These are the activations of a small neural network, seen along a few directions. Each row is one input.
Each table varies a few parts of the input and shows all the possible inputs, shuffled.
Descriptions start from the smaller parts, as in this example, which fits no table here: one of 2 separate values, together with either a single point or one of 9 places along a line or (one of 4 places along a line, together with one of 8 places around a ring).
Shared parts are said once, and a part with two or three values counts as separate values.
(in the rows, 128 means zero)

Other details of the inputs vary at random and push rows far along two fixed directions, the same in every table; ignore that.

Table:
row 1: 85  96  44  54  161  157  91  187  73  98  154  189  156  206  230
row 2: 108  115  127  163  97  139  119  140  150  136  161  157  102  113  155
row 3: 122  107  121  141  117  143  105  115  146  113  155  148  106  154  119
row 4: 144  145  155  138  134  116  136  115  153  117  121  101  134  100  103
row 5: 119  104  136  131  106  127  111  138  140  110  134  141  101  161  126
row 6: 121  183  77  82  178  125  172  153  52  194  83  114  200  83  185
row 7: 164  152  156  128  133  115  152  111  132  133  97  96  129  100  89
row 8: 118  119  114  160  102  142  108  136  145  150  161  167  101  131  135
row 9: 98  118  102  110  134  130  127  137  102  123  120  137  147  157  160
row 10: 130  156  143  167  109  112  145  118  140  183  111  117  126  87  103
row 11: 141  176  99  55  192  116  166  144  65  153  76  91  194  106  154
row 12: 120  98  142  140  114  135  113  129  144  93  156  137  113  138  135
row 13: 118  96  140  144  104  127  112  129  134  109  138  141  110  159  123
row 14: 159  153  147  139  141  117  127  105  152  136  118  107  130  111  76
row 15: 120  105  136  140  103  126  111  135  141  105  129  145  108  160  127
row 16: 136  93  140  133  104  138  122  129  126  101  141  142  98  148  127
row 17: 110  104  134  141  113  140  117  121  148  97  154  137  109  137  140
row 18: 144  152  153  123  143  115  140  117  148  127  120  92  135  97  103
row 19: 155  143  147  141  143  118  127  101  142  140  127  106  134  113  76
row 20: 151  146  148  131  131  122  156  100  127  139  104  94  126  100  93
Each input here is: one of 4 separate values, together with either a single point or one of 4 places along a line.
Question: The inputs of row 17 and row 9 match in every part but the choice among 4 separate values. If row 18 is changed in the same way as row 17 into row 9, which row does it become?
Answer: row 5
Question: Which other rows does row 6 become when the choice among 4 separate values takes its other values? List them by row number.
Answer: row 2, row 8, row 10
Question: Start at row 11 and move only the place on the line of 4, one step at a time. The first step leads to row 7. Which rows follow, in order?
Answer: row 16, row 20

Table:
row 21: 77  80  88  202  53  173  101  157  141  137  200  229  80  127  216
row 22: 87  76  94  163  79  153  67  179  144  152  206  219  78  167  181
row 23: 190  151  193  163  117  119  159  91  166  124  126  80  97  59  56
row 24: 71  80  79  192  50  183  94  143  141  153  186  227  63  147  199
row 25: 126  136  121  107  150  110  128  147  97  140  90  118  165  137  139
row 26: 69  97  127  222  41  153  93  142  200  137  189  199  57  121  169
row 27: 117  58  107  128  106  162  63  137  163  51  201  199  68  220  137
row 28: 144  141  157  157  125  105  126  90  154  131  115  100  125  140  43
row 29: 120  140  92  71  165  117  128  171  70  141  86  136  184  147  181
row 30: 164  161  134  112  136  109  146  126  123  150  87  112  133  125  90
row 31: 132  146  145  129  156  103  124  110  125  138  103  93  171  122  87
row 32: 123  54  136  149  83  171  85  109  170  64  192  174  42  179  123
row 33: 120  139  71  70  190  130  118  136  90  115  127  133  187  169  152
row 34: 128  136  149  139  138  114  158  106  109  128  113  94  160  102  107
row 35: 148  121  175  167  114  120  141  87  153  111  140  98  120  99  77
row 36: 154  146  137  110  124  126  161  120  102  158  84  105  123  103  116
row 37: 183  154  180  147  147  114  118  89  182  128  130  85  119  92  44
row 38: 118  159  119  84  186  120  140  128  130  108  124  94  174  108  148
row 39: 122  143  109  108  153  110  136  127  96  139  97  117  166  161  118
row 40: 187  150  196  163  105  102  134  106  177  149  97  93  98  86  41
row 41: 109  129  111  106  148  131  144  109  88  140  104  106  159  138  129
row 42: 169  145  215  198  99  97  170  70  164  144  104  65  109  67  28
row 43: 129  155  99  95  180  114  128  115  104  132  112  108  184  148  111
row 44: 88  61  108  185  50  163  94  170  139  134  220  222  53  147  194
row 45: 116  63  128  145  91  162  95  108  152  79  174  160  70  177  127
row 46: 102  154  119  96  170  109  139  124  116  118  113  90  188  118  148
row 47: 101  149  123  100  148  103  155  148  101  133  86  100  170  121  163
row 48: 176  159  173  154  111  99  146  98  156  153  87  99  103  115  38
row 49: 176  145  185  157  139  121  151  79  167  113  140  83  117  69  60
row 50: 144  122  141  131  149  123  100  110  154  109  142  115  140  134  98
row 51: 102  46  115  133  55  161  99  153  117  89  148  196  50  203  177
row 52: 184  165  164  140  147  115  130  82  175  129  125  92  112  111  31
row 53: 95  149  123  103  156  103  152  137  101  131  93  93  183  125  158
row 54: 126  134  95  74  149  132  162  172  56  129  101  135  172  117  202
row 55: 106  184  69  150  144  133  137  136  112  212  121  158  171  98  156
row 56: 111  145  130  102  135  107  149  152  114  129  88  112  148  119  158
row 57: 136  60  153  158  56  158  110  150  153  69  174  176  47  152  147
row 58: 195  160  202  167  147  105  122  66  203  132  128  67  113  74  4
row 59: 120  64  139  152  95  154  104  123  151  62  187  161  88  158  142
row 60: 91  150  120  101  162  106  145  131  106  123  101  93  188  125  151
row 61: 133  146  84  58  189  134  116  167  84  122  116  130  183  139  178
row 62: 181  152  157  141  129  120  124  102  170  123  126  108  95  121  47
row 63: 108  153  93  62  175  130  138  167  100  109  116  116  170  125  195
row 64: 137  143  150  134  145  100  130  117  123  142  96  96  161  124  96
row 65: 128  142  86  59  172  131  122  178  78  129  105  139  180  143  184
row 66: 112  134  92  81  186  121  110  140  90  122  118  122  202  149  158
row 67: 114  127  114  109  140  128  151  117  82  147  95  108  152  139  138
row 68: 108  49  135  161  68  160  86  105  158  76  180  169  56  188  122
row 69: 135  141  145  190  85  134  139  106  151  212  151  132  76  79  88
row 70: 167  135  163  138  103  133  150  104  142  141  106  103  85  100  79
row 71: 111  76  152  146  63  145  99  156  183  67  165  164  49  162  150
row 72: 85  166  51  128  159  138  120  167  89  202  127  171  199  100  212
row 73: 179  148  216  196  94  94  174  78  162  148  94  68  101  58  33
row 74: 175  146  203  185  92  104  165  64  162  166  82  66  84  78  20
row 75: 145  149  106  81  161  141  149  126  89  137  104  107  143  112  141
row 76: 99  144  135  173  98  118  129  144  164  183  161  138  101  87  136
row 77: 137  157  155  118  124  105  156  136  142  135  91  95  131  94  122
row 78: 121  137  76  56  182  152  137  137  70  122  119  128  166  140  179
row 79: 131  139  119  99  140  119  165  150  72  137  91  119  161  110  168
row 80: 94  141  97  76  181  125  131  142  108  103  126  110  188  134  181
row 81: 133  153  77  59  170  130  134  164  77  133  100  138  170  157  163
row 82: 129  70  137  140  96  161  103  135  148  59  190  169  77  155  154
row 83: 98  164  49  98  165  129  130  173  73  209  138  166  174  136  182
row 84: 112  141  75  74  166  117  137  159  63  139  87  138  181  173  168
row 85: 92  60  127  128  90  160  76  153  178  41  198  181  63  190  177
Question: The inputs of row 30 and row 77 match in every part but one. If row 62 is changed in the same way as row 30 into row 77, which row does it become?
Answer: row 63
Question: What do these inputs look like to the network?
Answer: one of 5 places around a ring, together with either one of 2 separate values or one of 11 places around a ring
Question: Which other rows does row 22 become when the choice among 2 separate values takes its other values? List them by row number.
Answer: row 72
Question: Start at row 45 and move only the place on the ring of 11, one step at a time. The first step leads to row 68. Which rows follow, in order?
Answer: row 41, row 67, row 74, row 51, row 36, row 70, row 75, row 78, row 32
Question: Start at row 35 and move only the place on the ring of 5, one step at a time. The first step leads to row 46. Which rows follow, in order?
Answer: row 66, row 43, row 68
Question: Which other rows does row 76 become when the choice among 2 separate values takes its other values? List them by row number.
Answer: row 26
Question: Which other rows agree with row 82 in the place on the ring of 5? List them by row number.
Answer: row 21, row 23, row 34, row 35, row 42, row 44, row 49, row 54, row 57, row 59, row 73, row 79

Table:
row 86: 84  59  124  163  76  131  69  159  145  99  169  192  92  205  157
row 87: 103  145  101  117  140  125  125  172  113  153  132  143  161  107  189
row 88: 129  51  136  134  87  156  92  144  136  42  171  179  83  191  151
row 89: 142  139  139  152  143  120  140  84  117  147  120  100  155  116  77
row 90: 125  59  153  149  75  138  93  145  159  48  154  173  81  180  145
row 91: 77  60  126  170  72  140  80  136  151  83  161  181  91  196  152
row 92: 76  148  82  94  170  117  139  140  81  138  95  118  204  143  179
row 93: 175  141  163  114  154  114  136  113  129  118  123  90  137  107  78
row 94: 78  140  95  99  154  113  125  145  114  140  122  122  172  150  161
row 95: 92  158  79  85  171  132  139  161  98  155  136  133  174  103  202
row 96: 169  147  152  163  105  118  137  107  151  152  103  127  107  113  70
row 97: 109  135  89  111  167  123  137  127  69  143  110  128  196  143  150
row 98: 128  57  107  144  73  178  80  128  147  83  182  203  45  198  136
row 99: 126  147  168  161  121  102  129  88  178  149  128  88  116  111  59
row 100: 93  136  77  100  173  118  137  148  57  144  100  137  211  152  180
row 101: 101  164  62  56  173  126  131  172  90  151  104  139  170  150  190
row 102: 125  47  145  146  73  149  89  151  150  40  167  184  75  194  152
row 103: 139  120  114  80  162  124  122  162  87  102  125  130  162  148  158
row 104: 117  133  100  51  190  132  129  152  90  100  124  113  173  147  175
row 105: 152  168  128  112  153  123  137  113  141  165  112  104  122  111  87
row 106: 84  76  122  170  66  160  96  152  166  88  182  191  72  151  182
row 107: 147  134  163  174  123  121  136  58  161  142  129  86  116  105  44
row 108: 156  161  157  145  118  116  130  104  180  154  120  105  87  108  60
row 109: 118  126  113  81  154  124  132  154  100  86  103  124  172  144  177
row 110: 110  66  129  185  61  157  96  149  153  96  185  202  73  152  168
row 111: 124  144  89  96  142  121  116  172  98  155  105  156  151  152  165
row 112: 105  139  95  108  162  107  126  156  80  158  110  133  193  148  158
row 113: 86  78  117  164  73  167  101  135  168  86  193  183  65  149  178
row 114: 132  144  137  133  152  114  131  94  133  160  129  96  146  116  81
row 115: 133  136  106  69  175  113  132  175  75  114  105  122  191  143  175
row 116: 123  66  104  141  80  176  85  124  149  87  177  194  49  195  140
row 117: 139  166  172  175  111  109  143  109  194  162  138  95  102  57  83
row 118: 136  164  139  139  148  127  144  111  148  166  142  102  130  68  113
row 119: 113  144  91  99  174  114  130  145  70  161  115  126  197  143  149
row 120: 160  115  202  116  81  106  209  121  86  121  48  62  96  89  111
row 121: 121  141  86  100  142  128  128  155  91  142  94  156  161  148  169
row 122: 171  145  164  111  160  114  137  101  143  119  123  79  131  101  74
row 123: 146  147  143  141  151  109  133  100  120  166  125  100  155  115  73
row 124: 168  156  124  113  149  127  133  112  124  168  119  117  122  112  81
row 125: 145  131  157  156  133  117  123  86  148  154  139  101  123  117  54
row 126: 101  69  118  155  58  161  78  150  170  79  163  201  44  200  152
row 127: 156  158  173  114  153  105  142  107  162  115  112  70  130  97  76
row 128: 113  120  96  58  105  138  199  177  12  157  44  127  129  140  212
row 129: 123  150  55  51  186  142  127  158  67  158  117  145  168  151  179
row 130: 180  127  176  139  133  128  139  80  154  96  129  87  111  102  56
row 131: 119  145  105  57  178  112  130  178  86  110  98  114  193  140  184
row 132: 100  73  127  173  72  174  100  121  172  87  199  178  55  146  158
row 133: 118  159  68  69  177  146  142  133  82  144  103  128  167  140  168
row 134: 185  143  215  168  110  89  131  106  187  121  107  80  106  91  37
row 135: 108  132  75  101  159  158  138  133  88  136  149  144  161  111  193
row 136: 85  126  83  100  163  138  130  116  91  126  126  123  175  155  164
row 137: 124  164  140  146  129  114  138  140  153  163  128  112  136  74  129
row 138: 117  162  150  145  140  95  135  115  150  161  103  87  154  108  86
row 139: 133  73  119  151  71  153  78  156  149  108  172  201  51  192  131
row 140: 110  154  94  117  152  126  146  155  87  154  110  141  188  97  191
row 141: 78  147  77  89  175  124  142  124  84  134  108  114  193  145  175
row 142: 146  176  141  136  131  117  149  97  159  150  95  95  119  101  80
row 143: 148  153  135  157  134  128  151  115  120  157  126  120  149  73  117
row 144: 111  152  84  83  148  126  120  172  107  147  107  146  147  152  170
row 145: 120  59  144  136  92  160  95  120  166  36  176  155  62  182  138
row 146: 133  141  170  162  126  111  127  80  175  152  134  87  114  112  51
row 147: 113  129  107  73  164  133  137  136  107  79  118  115  158  144  172
row 148: 136  157  143  157  126  109  133  143  137  170  124  124  144  78  131
row 149: 109  145  98  60  181  123  144  156  84  92  93  110  194  138  188
row 150: 111  56  112  163  74  182  91  130  146  85  208  199  64  157  166
row 151: 155  144  160  167  122  129  134  98  169  160  157  110  97  68  82
row 152: 134  117  100  59  178  137  121  151  81  99  136  129  164  150  164
row 153: 169  152  132  141  127  126  141  110  125  153  104  125  124  114  82
row 154: 163  136  153  114  155  129  143  91  134  99  119  83  134  107  90
row 155: 131  136  167  183  114  100  132  94  150  145  103  106  138  114  71
row 156: 117  70  129  176  71  154  86  158  152  111  200  198  66  149  158
row 157: 116  134  117  73  160  118  124  168  112  98  113  116  162  145  168
row 158: 141  109  197  177  38  119  202  117  115  159  89  100  56  61  121
row 159: 132  59  111  152  67  173  80  134  144  85  180  207  48  200  135
row 160: 161  158  150  156  136  123  142  112  137  174  144  110  129  64  91
row 161: 114  71  136  185  64  146  86  163  162  111  192  197  66  149  159
row 162: 108  157  70  72  166  140  139  141  91  137  103  135  160  146  176
row 163: 140  167  173  185  107  117  155  85  191  149  130  90  104  53  79
row 164: 153  141  185  147  120  111  144  90  185  89  116  78  103  100  69
row 165: 127  151  177  183  111  101  142  67  185  140  113  77  115  100  47
row 166: 112  86  118  141  74  142  78  168  161  109  155  190  64  189  148
row 167: 141  141  136  144  149  123  142  77  121  149  120  93  154  110  75
row 168: 85  132  99  107  149  111  113  159  100  142  115  135  177  158  169
row 169: 156  151  139  157  132  135  151  99  128  154  137  113  138  69  102
row 170: 167  157  174  175  96  112  135  94  182  150  97  107  93  98  49
row 171: 129  108  201  171  53  104  193  93  106  154  63  74  80  100  83
row 172: 136  167  149  162  124  116  152  116  147  158  111  106  147  63  116
row 173: 174  154  158  161  110  107  129  121  158  168  107  120  102  108  60
row 174: 161  160  150  152  143  127  144  101  142  175  144  102  128  56  84
row 175: 175  137  159  122  149  122  146  96  126  104  117  90  141  104  79
row 176: 110  130  111  67  163  122  125  161  117  91  124  118  156  149  173
row 177: 137  148  70  70  171  137  126  158  69  161  117  149  163  148  159
Question: The inputs of row 121 and row 155 match in every part but one. If row 111 is changed in the same way as row 121 into row 155, which row does it become?
Answer: row 86
Question: The inputs of row 172 and row 109 match in every part but one. If row 161 is changed in the same way as row 172 into row 109, which row does it become?
Answer: row 115
Question: The inputs of row 162 and row 147 match in every part but one. If row 153 is changed in the same way as row 162 into row 147, which row does it become?
Answer: row 88
Question: What do these inputs look like to the network?
Answer: one of 4 separate values, together with either a single point or (one of 2 separate values, together with one of 11 places around a ring)
Question: Which other rows does row 133 become when the choice among 4 separate values takes its other values? List them by row number.
Answer: row 132, row 136, row 145
Question: Which other rows does row 175 become when the choice among 4 separate values takes its other values? List them by row number.
Answer: row 89, row 159, row 169
Question: Which other rows does row 175 become when the choice among 2 separate values takes its other values? List them by row number.
Answer: row 93
Question: Which other rows does row 119 become when the place on the ring of 11 takes its other values? List them by row number.
Answer: row 86, row 94, row 99, row 112, row 114, row 123, row 125, row 138, row 146, row 168
Question: Which other rows does row 141 become when the choice among 2 separate values takes its other values? List them by row number.
Answer: row 99
